Here are a small network's activations along a few directions, averaged over the inputs that share one value of a field.
Values that are neighbours, or in one group, have similar rows; names and order tell nothing.
In the rows, zero is written as 500.
Random noise pushes rows far along 10 fixed directions. That doesn't count. These rows show it; they differ only by the noise:
[449, 527, 610, 432, 468, 566, 559, 539, 496, 357, 514, 437, 375, 425, 549,
 366, 375, 511, 588, 352, 606, 594, 408, 543, 662, 470]
[330, 388, 412, 513, 614, 414, 485, 680, 496, 550, 526, 569, 392, 377, 514,
 560, 471, 512, 664, 679, 464, 332, 484, 559, 559, 401]
[553, 418, 566, 538, 475, 409, 643, 428, 533, 536, 459, 456, 523, 604, 501,
 468, 518, 382, 477, 641, 333, 610, 581, 521, 423, 647]
[470, 497, 519, 601, 609, 613, 562, 344, 570, 494, 556, 567, 489, 608, 591,
 345, 435, 532, 536, 335, 419, 665, 493, 486, 752, 454]
[649, 473, 547, 308, 553, 498, 514, 400, 351, 470, 517, 693, 606, 749, 344,
 567, 442, 596, 449, 466, 572, 269, 743, 373, 588, 281]
[518, 633, 566, 600, 591, 548, 604, 458, 420, 566, 640, 665, 436, 689, 439,
 577, 391, 532, 421, 495, 577, 385, 526, 417, 677, 311]
[517, 395, 508, 529, 604, 360, 470, 374, 475, 620, 522, 653, 579, 573, 432,
 613, 554, 453, 367, 712, 477, 333, 653, 420, 474, 425]
[550, 467, 479, 554, 580, 389, 503, 380, 572, 615, 507, 471, 417, 652, 512,
 554, 420, 345, 483, 604, 400, 599, 580, 430, 505, 536]
[605, 456, 541, 367, 463, 461, 428, 463, 486, 424, 394, 488, 531, 543, 438,
 512, 412, 467, 528, 454, 566, 426, 522, 456, 450, 498]
[554, 346, 586, 332, 413, 483, 403, 438, 444, 351, 325, 551, 717, 366, 457,
 429, 635, 569, 450, 443, 581, 368, 546, 524, 405, 549]
[428, 608, 367, 859, 628, 563, 596, 623, 554, 687, 537, 628, 439, 639, 529,
 611, 443, 494, 618, 587, 308, 421, 335, 536, 545, 498]
[525, 328, 579, 424, 420, 582, 677, 590, 389, 370, 475, 665, 717, 488, 418,
 356, 562, 716, 574, 548, 436, 245, 474, 570, 475, 442]


Values of M:
m8: [343, 431, 557, 602, 631, 552, 548, 502, 576, 445, 422, 640, 725, 486, 492,
 420, 527, 555, 581, 444, 300, 580, 624, 647, 585, 544]
m1: [619, 658, 383, 376, 347, 569, 514, 621, 463, 512, 586, 277, 327, 552, 573,
 493, 531, 534, 516, 350, 537, 660, 427, 428, 417, 569]
m7: [649, 265, 540, 446, 466, 510, 587, 330, 486, 563, 654, 655, 652, 594, 474,
 373, 578, 652, 338, 657, 469, 339, 526, 355, 439, 373]
m12: [457, 419, 402, 583, 609, 479, 515, 249, 561, 619, 660, 518, 548, 596, 549,
 426, 559, 460, 390, 592, 363, 674, 626, 428, 596, 455]
m5: [733, 635, 552, 419, 416, 549, 383, 353, 577, 410, 317, 360, 479, 677, 478,
 489, 302, 366, 516, 213, 587, 648, 433, 429, 452, 611]
m3: [646, 513, 397, 572, 533, 446, 184, 344, 558, 597, 285, 590, 664, 560, 418,
 697, 516, 422, 419, 452, 550, 301, 456, 394, 335, 523]
m4: [500, 561, 700, 296, 286, 610, 720, 761, 365, 261, 498, 424, 460, 367, 486,
 388, 521, 630, 581, 397, 635, 447, 467, 618, 496, 518]
m9: [407, 435, 384, 503, 513, 402, 417, 691, 525, 599, 544, 522, 466, 299, 522,
 615, 609, 542, 512, 712, 503, 281, 487, 506, 349, 450]
m15: [435, 693, 432, 387, 565, 423, 476, 589, 537, 367, 213, 369, 522, 561, 462,
 659, 420, 272, 778, 376, 359, 680, 759, 667, 471, 732]
m2: [568, 560, 487, 481, 582, 500, 515, 507, 503, 498, 472, 562, 600, 728, 352,
 614, 312, 469, 581, 506, 396, 472, 670, 504, 483, 478]
m11: [499, 495, 662, 204, 364, 421, 605, 556, 382, 294, 622, 354, 386, 411, 382,
 451, 300, 480, 481, 576, 729, 492, 577, 499, 532, 377]
m10: [574, 500, 478, 413, 497, 352, 467, 539, 490, 522, 420, 449, 588, 597, 326,
 680, 455, 369, 487, 683, 422, 429, 679, 507, 265, 569]
m14: [652, 547, 398, 660, 399, 448, 295, 443, 613, 686, 482, 348, 352, 489, 576,
 593, 507, 382, 382, 544, 581, 560, 201, 352, 244, 619]
m6: [334, 619, 401, 556, 578, 395, 573, 713, 417, 614, 611, 574, 429, 451, 438,
 738, 511, 452, 520, 764, 521, 264, 578, 541, 455, 407]
m13: [586, 462, 429, 397, 495, 507, 399, 601, 512, 493, 491, 490, 531, 526, 391,
 535, 360, 590, 590, 523, 502, 381, 430, 485, 415, 400]
The values of M form a line.
Q: Fewest steps between m12 and m13?
A: 4
Q: Which values are neighbours of m3? Give them in the order they are listed.
A: m5
Q: Which values are neighbours of m4? Give them in the order they are listed.
A: m7, m9
Q: Which values are neighbours of m10? Give them in the order they are listed.
A: m2, m11
Q: Which values are neighbours of m6? Give them in the order they are listed.
A: m1, m15
